A small network was shown many inputs. Here are its activations along a few directions, one row for each input.
Each table varies a few parts of the input and shows all the possible inputs, shuffled.
A made-up example of a description, with smaller parts first: one of 6 places along a line, together with either a single point or one of 11 places around a ring or (one of 2 separate values, together with one of 8 places around a ring).
Shared parts are said once, and a part with two or three values counts as separate values.
In the rows, 128 means zero.

Other details of the inputs vary at random and push rows far along three fixed directions, the same in every table; ignore that.

A family of inputs:
row 1: [ 97  88 124 136 165 132  98 119 168 109 201 111]
row 2: [127 130 106 162 151 120 125  85 128 127 116 122]
row 3: [ 98 125  99 110  89 131 107 175 142 106 125 140]
row 4: [145 136 162  99 107 140 166 144  96 155 128 140]
row 5: [103 119 129 103  96 131 113 171 136 126 149 136]
row 6: [112  91 121 129 181 141 102 108 163 126 167 132]
row 7: [100  95 121 111  83 128 101 161 170  89 176 134]
row 8: [157 148 149 141 154 130 153 115  98 153  86 136]
row 9: [142 153 161 118  85 128 166 132  88 142 150 118]
row 10: [151 142 160 115  94 134 164 122 100 138 150 120]
row 11: [131 114 178 115  99 126 146 132 125 140 170 130]
row 12: [104 102 101  89  96 147  88 177 163  91 178 130]
row 13: [122 130 143 114  85 117 142 147 124 115 133 125]
row 14: [ 98 101  94 165 192 123  73 108 171 117 119 127]
row 15: [122 155  55 151 128 118  97 139 132 105  42 131]
row 16: [149 158 118 134 109 117 153 107  97 126  82 115]
row 17: [136 126 118 156 155 119 130  78 137 130 107 129]
row 18: [104 112 122  95  95 134  93 194 163  94 170 137]
row 19: [145 140 112 134 102 122 141 112 118 122  99 126]
row 20: [166 144 156 101 113 143 158 138 102 143 131 127]
row 21: [135 118 148  97 121 147 141 143 118 141 165 134]
row 22: [116 133 113 146 105 116 125 125 131 117 109 133]
row 23: [134 127 163  90  93 138 149 157 110 151 139 141]
row 24: [161 156 140 131 139 131 150 124  95 147  94 130]
row 25: [127 130 121 163 170 118 133  92 127 136  98 122]
row 26: [127 149 118 114  85 124 135 155 118 116 122 112]
row 27: [123 129 117 101  97 140 101 182 144  98 153 128]
row 28: [154 146  70 139 138 125 117 115 135 116  38 135]
row 29: [126  96 109 137 169 136 100 114 166 111 125 136]
row 30: [108 105 117 144 182 140  90 121 153 116 176 115]
row 31: [111  87 148 151 181 118 110  84 157 128 170 118]
row 32: [127 116 165 145 182 125 147  88 125 154 173 113]
row 33: [133 117 176 158 184 127 153  64 113 162 180 120]
row 34: [111 129 135 118 107 130 122 170 126 122 138 132]
row 35: [128 148 136 112 108 128 147 145 104 146 124 134]
row 36: [147 136 112 129 145 129 130 116 133 129  84 139]
row 37: [139 144 184 124  92 120 168 128  92 161 145 129]
row 38: [129 149  61 150 112 106 115 111 133  96  41 124]
row 39: [162 155 144 108  95 125 158 146 101 150  69 141]
row 40: [136 151 101 133 108 117 113 151 129 121  53 139]
row 41: [ 99 121 119 109 104 129 100 182 151 106 159 131]
row 42: [132 142 120 131 141 137 132 121 109 139 127 123]
row 43: [136 136 133 137 163 136 145 103 102 158 128 127]
row 44: [109 116  90 169 170 110  96  95 159 119  88 122]
row 45: [142 113 193 143 188 125 166  65 109 164 183 114]
Description of these inputs: one of 5 places along a line, together with either one of 4 separate values or one of 5 places around a ring.
The inputs of row 3 and row 42 match in every part but the place on the line of 5. If row 25 is changed in the same way as row 3 into row 42, which row does it become?
> row 26
Start at row 31 and move only the place on the line of 5, one step at a time. The first step leads to row 13. Which rows follow, in order?
> row 45, row 38, row 16
Change only the place on the ring of 5 in row 36. List by row number the other rows that result.
> row 6, row 18, row 35, row 41
Change only the choice among 4 separate values in row 31. List by row number the other rows that result.
> row 11, row 37, row 44
